These are the activations of a small neural network, seen along a few directions. Each row is one input.
In each table, some parts of the input vary, and every possible input appears once, in random order.
A made-up example of a description, with smaller parts first: one of 2 separate values, together with either a single point or one of 11 places around a ring or (one of 4 places along a line, together with one of 8 places around a ring).
Shared parts are said once, and a part with two or three values counts as separate values.
(in the rows, 128 means zero)

Other details of the inputs vary at random and push rows far along two fixed directions, the same in every table; ignore that.

Rows:
r1: [162 157 162 130 139 139 137 121 152  95 106 132 184 115]
r2: [117 111 113 110 137 114 134 134 110 109 142 117  91 134]
r3: [146 147 128 131 126 151  84 104 155 115  63 141 191 119]
r4: [112 111 138 148  98 141 151 149 158 184 150 150 138  97]
r5: [117 122 135 121 134 120  98 130 150 116  92 105 184 104]
r6: [119 116  96 142 129 134 138 133 112 148 152 136  88 119]
r7: [152 130 145 155 155 136 140 164 142 142 154 121 140  95]
r8: [113 103 124 116 123 134 135 153 130 135 155 117 104 117]
r9: [146 155 139 139 129 117  92 104 149 123  66 142 195 119]
r10: [134 146 149 112 136 117 107 124 129 109 110 103 148 144]
r11: [107 109 129 146 107 124 152 140 145 172 143 158 132 107]
r12: [119 121 127 129 133 125  99 132 152 123  99 107 178 106]
r13: [ 98 105 148 142 119 133 129 169 154 177 162 115 147 106]
r14: [129 124 124 140 119 126 133 153 124 157 151 113 100 117]
r15: [128 132 153 117 131 110 105 134 131 120 115 111 171 127]
r16: [105 118 141 159 122 140 122 158 149 186 151 136 148 103]
r17: [112 114 115 140 134 142 118 141 119 147 145 147 127 121]
r18: [151 145 118 136 120 128 125 124 117 137 126 125  97 135]
r19: [116 124 143 111 137 139 114 120 130 106 112 118 151 137]
r20: [141 126 141 150 128 146 175 146 143 139 174 159 117 110]
r21: [149 155 137 123 128 105  95 112 141 104  77  97 173 128]
r22: [ 99 112 146 152 123 134 122 169 148 183 156 120 148 101]
r23: [130 139 149 118 121 120 123 108 128 118 109 132 160 141]
r24: [176 168 157 148 145 145 100 106 161  96  72 144 213 109]
r25: [120 120 101 139 122 136 140 118 130 142 135 148 111 121]
r26: [146 146  94 112 125 125 145  79 102  88 110 139  79 164]
r27: [116 127 115 119 123 151 149 109 123 123 142 152  96 158]
r28: [158 160 105 122 135 101 127 104  89  99 120 100  71 160]
r29: [ 82  87 136 146 114 152 144 154 154 181 160 168 158 100]
r30: [102 106 133 115 135 137 130 146 127 128 158 117 114 134]
r31: [123 122 137 127 103 130 151 137 137 152 142 129 117 119]
r32: [123 121  98 130 129 131 141 116 117 126 131 157  94 136]
r33: [113 110 120 134 110 153 148 133 146 154 142 153 118 118]
r34: [117 115 143 118 123 116 144 136 110 136 154 123 118 131]
r35: [151 159 137 133 127 122  99  95 127 110  89 143 167 146]
r36: [102 107 140 137 113 116 146 154 142 174 149 117 138  92]
r37: [131 131  98 117 128 128 152  99 104 105 125 155  76 157]
r38: [106 123 148 131 114 132 146 134 142 153 146 134 135 129]
r39: [155 155  89 116 146 119 115  95  85  79 103 132  70 167]
r40: [108 101 132 119 117 141 134 146 137 143 138 121 130 104]
r41: [143 144 102 114 135 133 128  90  95  90 123 149  94 174]
r42: [115 110 132 112 140 124 124 138 114 114 147 123 121 138]
r43: [104  96 132 128 133 134 119 154 135 139 151 126 147 119]
r44: [106 115 135 117 126 149 137 120 136 125 133 138 136 140]
r45: [155 149 121 133 114 128 127 106 127 125 113 134 111 141]
r46: [133 139 140 115 143 135  85 116 141  91  85 108 178 142]
r47: [112 108 126 119 113 146 148 133 139 138 140 134 114 124]
r48: [152 156 109 124 116 112 150  84 111 107 118 135  87 156]
r49: [176 166 161 156 155 141  87 123 167 107  68 127 225  96]
r50: [124 128 125 117 123 126 125 104 139 108  96 129 151 128]
r51: [141 119 151 133 150 131 157 171 145 139 170 122 140 102]
r52: [123 119 103 128 141 123 124 136 105 117 129 123  95 131]
r53: [125 124 122 114 132 125 127 104 124  98  96 137 132 139]
r54: [163 146 142 118 148 129 165 131 114  96 149 119 107 131]
r55: [148 150 127 134 134 146  71 115 146 112  64 126 188 115]
r56: [135 142 117 115 115 111 158 103 108 116 134 124  82 148]
r57: [135 134 116 133 132 107 130 136 106 131 136 118  93 134]
r58: [156 159 121 113 125 115 139  81  96  90 122 143  87 183]
r59: [111 107 124 141 126 148 112 165 143 160 140 121 139  95]
r60: [133 127 137 116 117 121 137 133 124 133 133 115 116 123]
r61: [103 115 141 153 113 143 135 145 154 184 154 151 147 108]
r62: [140 140 115 144 116 117 138 109 126 139 128 137 109 129]
r63: [111  99 121 129 120 140 133 162 138 148 156 117 113 111]
r64: [147 147 106 141 123 113 133 113 108 131 133 123  85 141]
r65: [111 117 108 133 136 150 135 141 112 145 167 141  78 142]
r66: [132 129 129 115 133 101 129 133 116 122 131 113 114 130]
r67: [138 147 145 135 135 118  86 128 131 121  93 112 186 126]
r68: [112 104 141 142 110 130 132 174 157 180 155 114 141  94]
r69: [146 146  95 120 143 117 117 104  94  87 113 109  87 155]
r70: [127 138 106 121 134 148 138 103 107 113 139 148  85 164]
r71: [103 101 129 120 124 138 150 130 122 133 157 148 115 137]
r72: [147 150 149 120 137 112  87 116 131  99  86 108 186 140]
r73: [144 117 143 144 149 134 155 173 146 141 174 119 137 106]
r74: [ 99 114 147 151 107 143 145 142 160 181 151 154 149 111]
r75: [106 106 126 136 137 140 110 154 126 143 142 129 147 114]
r76: [143 144 150 118 124 118  94 130 151 119  88 100 184 114]
r77: [115 105 112 123 134 121 129 141 122 122 140 122 106 126]
r78: [126 120 120 125 126 107 139 143 116 132 146 114 100 130]
r79: [150 151 116 106 131  95 133 106 101  96 122 101  87 153]
r80: [128 124 125 116 124 104 155 127 102 127 142 121  83 135]
r81: [124 138 134 126 144 143  84 124 132 107  94 115 169 132]
r82: [119 112 109 110 127 120 151 117 105 113 142 117  81 135]
r83: [128 134 133 108 128 118 150 119 101 116 152 117  80 157]
r84: [150 156 135 140 134 114  83 115 138 117  65 127 181 121]
r85: [ 94  90 143 123 129 136 131 148 129 142 149 133 149 110]
r86: [120 116 128 113 135 121 119 120 124 104 102 122 143 123]
r87: [154 157 111 103 127 103 155  83  85  83 117 128  60 177]
r88: [128 127 123 141 125 125 128 136 108 149 152 138 106 137]
Each input here is: one of 8 places around a ring, together with either a single point or (one of 2 separate values, together with one of 5 places around a ring).
- The inputs of r22 and r38 match in every part but the place on the ring of 8. If r81 is changed in the same way as r22 into r38, which row does it become? => r44
- The inputs of r77 and r53 match in every part but the place on the ring of 8. If r43 is changed in the same way as r77 into r53, which row does it become? => r71
- The inputs of r40 and r3 match in every part but the place on the ring of 8. If r86 is changed in the same way as r40 into r3, which row does it become? => r32
- List by row number the other rows that have the place on the ring of 8 in common with r48. => r4, r11, r20, r26, r27, r29, r33, r37, r58, r74
- Which other rows does r71 become when the choice among 2 separate values takes its other values? List them by row number. => r23
- A walk changes only the place on the ring of 8. It starts at r5 and steps to r12. List the rest of the walk in order. => r69, r6, r25, r26, r50, r82
- Which other rows does r66 become when the place on the ring of 5 takes its other values? List them by row number. => r10, r15, r76, r79
- Which other rows does r39 become when the choice among 2 separate values takes its other values? List them by row number. => r84
- Which other rows does r2 become when the place on the ring of 5 takes its other values? List them by row number. => r5, r8, r30, r42

Rows:
r89: [143 140 129 114 142 106 126 132  94 102 142 100  90 158]
r90: [ 84  79 155 147 130 132 137 195 167 185 173 107 171  66]
r91: [149 156 133 144 135 131  86 112 155 118  66 133 195 113]
r92: [128 119 141 119 138 122 117 152 140 117 121  96 155 106]
r93: [ 80  87 160 166 114 168 125 172 190 205 140 164 223  58]
r94: [158 156 121 118 131 122 128  83 113  86  95 145 128 156]
r95: [123 124 106 133 111 124 179 126 104 155 177 141  38 141]
r96: [144 148 140 136 137 140  98 107 157 108  74 146 200 121]
r97: [143 153 140 138 120 134  85 105 162 122  66 131 202 125]
r98: [162 166 116 125 133 133 112  86 110  91  90 132 118 156]
r99: [100  98 135 135 136 120 150 178 129 166 192 108 109 108]
r100: [123 106 119 115 129 113 157 160  89 138 196 108  42 140]
r101: [151 135 124 100 140 112 126 131  98  91 131  95  90 148]
r102: [163 163 112 125 128 112 119  86 109  94  90 132 117 151]
r103: [151 156 126 113 126 134 121  85 123  87  97 141 131 166]
r104: [118 117 114 124 115 132 189 122 105 144 184 154  44 148]
r105: [ 55  71 104 124 112 139 120 143 132 168 143 143 124 115]
- Describe the family of inputs behind these rows. => either a single point or one of 6 places around a ring or (one of 2 separate values, together with one of 5 places around a ring)
- Which other rows does r91 become when the place on the ring of 5 takes its other values? List them by row number. => r95, r97, r98, r102
- Which other rows does r96 become when the place on the ring of 5 takes its other values? List them by row number. => r93, r94, r103, r104
